These are the activations of a small neural network, seen along a few directions. Each row is one input.
In each table, some parts of the input vary, and every possible input appears once, in random order.
A made-up example of a description, with smaller parts first: one of 8 places around a ring, together with either a single point or one of 11 places around a ring or (one of 3 separate values, together with one of 6 places along a line).
Shared parts are said once, and a part with two or three values counts as separate values.

Other details of the inputs shift rows strongly along two fixed directions, in all tables alike. That doesn't count.
To show where, the next rows are all for the same input, with only those details redrawn:
[-13  44 -10  25 -41 -11   8  27   4  -1 -17 -44  21]
[ 15 -39  -3 -21  24  -5   1 -31 -16  -9   3  51 -30]
[-14  -1 -11   2 -35 -12   1  12  22 -10  -5   8  -5]
[-16 -27 -11 -10 -32 -13  -3   4  32 -15   1  36 -18]
[-15  -6 -11   0 -35 -12   1  10  23 -11  -4  13  -7]
[ 19  32  -1  14  14  -3  11  -7 -44   5 -15 -30   9]

Rows:
r1: [ 21  35  13   9  26   8   8   7 -40   0 -15 -26   4]
r2: [ 13 -25  14  -6  48   8 -10 -29 -18   7  10  24  -6]
r3: [ 13  24  12  18  32  10  -6  -8 -26  16   0 -30  20]
r4: [-15  33 -10  15 -28   3   3  24  22  24   0 -50  34]
r5: [ 27 -13  -8 -15  33   4   9 -21 -30  18   5   2  -9]
r6: [ 10 -17  17  -3  39  13 -13 -19 -12  -9   1  30 -12]
r7: [-16 -35 -16 -23 -26  -9   1   5  39   0  13  23 -14]
r8: [ 18  13  16  -3  34   6   6  -4 -39  -7 -10  -6  -6]
r9: [-21  41  11  29 -20   5  -8  30  12  -7 -14 -38  27]
r10: [ -7  -9 -18  -8 -34  -2   2  17  29   9   8  -2  -3]
r11: [ 19 -37  -4 -20  23  -3   0 -31 -15  -8   5  51 -31]
r12: [ 21   0  -5 -11  27   0  14 -17 -32  14   5 -18   3]
r13: [-11  17   4  18 -17   6 -13  16  22   8   5 -20  18]
r14: [-15  -4   6  -6 -17  -2   1  20  19 -21  -2  11  -7]
r15: [  6  -1   0  -4  20   5   8 -14 -10  20  11 -19  16]
r16: [ 11 -15  14  -1  45   7  -5 -27 -22   5  14   8   0]
r17: [  8  29  21  18  33  12  -4  -6 -33  -3  -9 -27  14]
r18: [ 28  33  -2  14  13   3   9  -9 -47   8 -11 -27   5]
r19: [-23 -36  -8 -19 -19  -2  -4  -1  48   8  19  24  -2]
r20: [-14 -34 -11 -17 -23   4  -9   3  48  12  20  27  -4]
r21: [-19   0   6   9 -10   0 -11   7  26   1   8  -6  11]
r22: [-14 -11 -17  -9 -30  -8   5  16  29   7   4  -4   1]
r23: [-11  44  -8  22 -38 -11   8  22   0  -4 -14 -45  20]
r24: [ 12 -36  13 -25  34   4  -2 -13 -12 -15   1  52 -33]
r25: [ 16  31  20  20  28  18  -8  -2 -32   1  -9 -23  13]
r26: [ -8   7  -9   6 -26 -10   3   9   9  -7  -8  -2   0]
r27: [-16 -27 -11 -12 -32 -14  -1   1  32 -20   6  33 -16]
r28: [ 16 -16   2 -14  41   8   4 -26 -22  25  10   3   4]
r29: [ 28  -1  16  -8  35  12   1  -8 -35  -4  -5  15 -18]
r30: [-23  39  11  28 -21   5  -6  27  12 -11  -9 -40  27]
Describe the family of inputs behind these rows.
Answer: one of 5 places along a line, together with one of 6 places around a ring
Changing only the place on the line of 5 turns r2 into r16. The same change can be made to r26. Which row results?
Answer: r27
Start at r25 and move only the place on the line of 5, one step at a time. The first step leads to r6. Which rows follow, in order?
Answer: r9, r17, r30

Rows:
r31: [  7 -32   2 -19  21   5  -3 -15   2   2  11  30 -16]
r32: [-20 -12   0  -1 -27  -2  -8  15  38 -10   3  17  -5]
r33: [  3   9   1   7  15   1  -1 -12 -13  12   3 -17  12]
r34: [ 10  11  -1   4   9   0   4  -7 -17   8  -1 -14   6]
r35: [ -8 -26   2  -9   4   2  -8  -5  21   3  12  21  -4]
r36: [  5 -24   2 -10  11  -4  -2 -16  -6 -16   1  35 -21]
r37: [-13  28  -4  20 -31  -7   0  20  10  -6  -9 -26  13]
r38: [ -5 -17   4  -8  -3   0  -5   1  13 -12   3  27 -14]
r39: [-11  27  -4  11 -28   0   4  27  13   0  -8 -30  12]
r40: [-32  -9 -14  -1 -54 -10  -4  24  58  -2   7   2   6]
r41: [ 20   3   1  -2  31   4   5 -22 -34  12   1  -8   3]
r42: [ 10  12  -3   3   8  -1   7  -5 -20   4  -6 -12   3]
r43: [ 10  11   3   1  12   6   4   1 -17   6  -2 -14   4]
r44: [  7  12   2  10  10   0   1  -8 -19   2  -4 -12   5]
r45: [ 10  11   3   1  14   5   3   0 -15   8  -1 -15   5]
r46: [  6  13   8   8  16   6  -2  -3 -15   2  -4 -11   9]
r47: [ -5 -16   5  -8  -3  -1  -3   1  10 -17  -1  27 -15]
r48: [-13  25  -8  14 -35  -5   4  22  14   2  -6 -29  16]
r49: [  2 -28   1  -8  15   0  -8 -22   1  -6   6  34 -13]
r50: [ 11  13   3   0  10   2   5   4 -20   2  -8 -12   0]
r51: [ 11  13  -2   3   7  -3   8  -2 -22   3  -8 -11   1]
r52: [ -5 -26  -2 -15   0   2  -3  -1  21   2  11  20  -8]
Describe the family of inputs behind these rows.
Answer: one of 2 separate values, together with either a single point or one of 4 places along a line or one of 6 places along a line
Changing only the choice among 2 separate values turns r33 into r35. The same change can be made to r41. Which row results?
Answer: r31
Which other rows does r43 become when the place on the line of 6 takes its other values? List them by row number.
Answer: r31, r39, r45, r50, r52

Rows:
r53: [ 24 -12   5  -9  33   4   3 -28 -34  -4   4  16 -17]
r54: [-13  -4  -4   0 -27  -6  -1   9  20 -14   1   4  -4]
r55: [ 17 -20  11 -12  46   6   1 -23 -25   4   9  15  -8]
r56: [-18   5   2   5 -26   0  -5  22  29  -8  -1  -6   5]
r57: [-19   7  -2  12 -31  -5  -5  15  25 -12  -3  -6   7]
r58: [-11   8 -11   5 -35  -8   2  17  20  -7  -7  -4   0]
r59: [ 11  18  -1   9  11  -1   4  -7 -25   4 -11 -11   4]
r60: [-18  -3  -6   1 -22  -9  -1   7  20  -8  -5  10   1]
r61: [  4  38   7  20   4   8   0  12 -15   8 -11 -38  18]
r62: [ -3 -20  -1  -2  -6   0 -11  -6  15  -9   4  33 -13]
r63: [-10 -24   6 -10  -1   3 -10   0  22  -8   3  30 -11]
r64: [  6  16  -5   5  10  15   5  -7  -5  32  10 -39  31]
r65: [  5  38   3  24  -2   1   3   6 -19   1  -9 -38  17]
r66: [ 22  -2   7  -8  29   8   1 -13 -27   6  -4  14  -9]
r67: [ -2 -23  -4 -16  -7   1   0   4  16  -6   2  28 -19]
r68: [-24   0   1   5 -22  -2  -5  20  32   0   2  -6   9]
r69: [  9   1   5  -4  28   2   6  -8 -23  12  -3  -4   2]
r70: [ -8  -1  -5   2 -29  -4  -3  10  18 -11   3   6  -6]
r71: [ 13  16   5   1  12   7   5   2 -21   1  -1 -18   0]
r72: [  2 -32   5 -15   4   5  -9  -5  16  -9  10  41 -21]
r73: [ -1 -30  -9 -19  -4  -2   0   1  20   4   9  25 -16]
r74: [-14  21  -9  15 -40  -7  -2  22  21  -4 -10 -11  10]
r75: [ -4 -33   0 -17   0  -6  -1 -14  12 -17  10  36 -20]
r76: [ 22 -16   5 -18  37   6   6 -18 -31   2  -2  19 -16]
r77: [-15  -7 -10  -3 -25 -12   5   7  20  -3   0   4  -2]
r78: [-25  15  -9  13 -36 -12   2  19  25   1  -6 -17  14]
r79: [-18   4  -8  13 -29  -7  -9  13  28   4   3 -10  10]
r80: [  0  26   5  18   8   0   0  -3 -20   1  -8 -25  17]
r81: [ 16  -6   8 -12  33   6   6 -14 -28  -3   4   4  -7]
r82: [ -7 -23  -5  -9  -6  -6  -4  -7  12  -9  -2  33 -13]
r83: [  3  28  -8  14  -2   6   4 -11  -8  31   6 -48  36]
r84: [ 12  -4   8 -10  34   4   5 -14 -26   4  -4   9  -4]
r85: [  4  36  -3  14  -5  -5  12   7 -23   2 -14 -39  18]
r86: [ 14  11   0  -1  15   5   4   0 -18  10   5 -24   6]
r87: [ -4 -33   2 -20   6   0  -5  -7  15  -6   2  43 -20]
r88: [ 16  -3   6   3  31   5  -4 -23 -28   0  -1  11  -7]
r89: [ 24 -16   0 -12  36   1   2 -30 -30   5  11  12 -12]
r90: [-15   2  -9   2 -26  -4  -2  22  29  10   0  -9   7]
r91: [ 28 -13   5 -15  33   8   4 -16 -32   4  -1  20 -17]
r92: [  0  37   4  25   0   1  -1   5 -20   2 -13 -37  21]
r93: [  5  33  -7  19  -3  -5   5   5 -18  18  -9 -41  20]
r94: [ 11  -4  13  -5  38   8  -2 -16 -24   2   0   7  -1]
r95: [-11 -23   1  -6  -5  -5  -5  -7  18 -15   7  28  -9]
r96: [ -4 -21   5  -8  -4   5 -11   1  21  -5   5  32 -13]
r97: [ 12  16   9   7  17   8   1   0 -18   3  -3 -15   4]
r98: [ -8  -4  -1  -4 -25   3  -3  17  22  -8   5   6  -7]
r99: [ -6 -31   0 -11   1   1 -11  -1  26   4  12  26 -10]
r100: [  3  24   5  17   8  -3   4  -3 -20   5  -3 -32  17]
r101: [-14   6 -10   4 -34  -9   2  17  20  -9  -8  -5   2]
r102: [-15  14 -16   9 -40 -11   3  21  25   5  -2 -21  10]
r103: [-15   1  -4   5 -24  -2  -6  21  33   3   7 -12   8]
r104: [ 16   3   2   5  23   0  -1 -16 -23   9   5  -9   4]
r105: [ 16  -5   4 -13  30   4   9 -12 -28   2  -3   6  -7]
r106: [-21  -8  -2   6 -20  -8  -7   5  25  -4   3   6   4]
r107: [ 14  -5  12  -6  36   7   2 -15 -24  -2   3   5  -2]
r108: [ 11  18   5   3  15   5   4   0 -20   8 -10 -12   3]
r109: [-12 -15  -4  -7 -17  -9   1  -1  20  -9   8  12  -6]
r110: [ -2 -19   0  -2  -9  -1  -8  -4  15 -12   6  29 -13]
r111: [  3  32   3  10   2   2  10  13 -17   6  -3 -46  20]
r112: [-15 -10  -6  -9 -20  -5   5  15  25  -1   2   4  -2]
r113: [  7  25   5   6   6   6   6   9 -20   1  -5 -31   9]
r114: [  6 -30  -6 -15  -4  -4  -2 -10   6  -9   3  41 -23]
Describe the family of inputs behind these rows.
Answer: one of 2 separate values, together with either a single point or (one of 5 places around a ring, together with one of 6 places along a line)
Changing only the choice among 2 separate values turns r91 into r114. The same change can be made to r66. Which row results?
Answer: r74
Changing only the choice among 2 separate values turns r67 into r58. The same change can be made to r55. Which row results?
Answer: r100
Which other rows does r109 become when the choice among 2 separate values takes its other values? List them by row number.
Answer: r111
Which other rows does r60 become when the choice among 2 separate values takes its other values? List them by row number.
Answer: r84
Start at r79 and move only the place on the line of 6, one step at a time. The first step leads to r106. Which rows follow, in order?
Answer: r80, r92, r88, r62
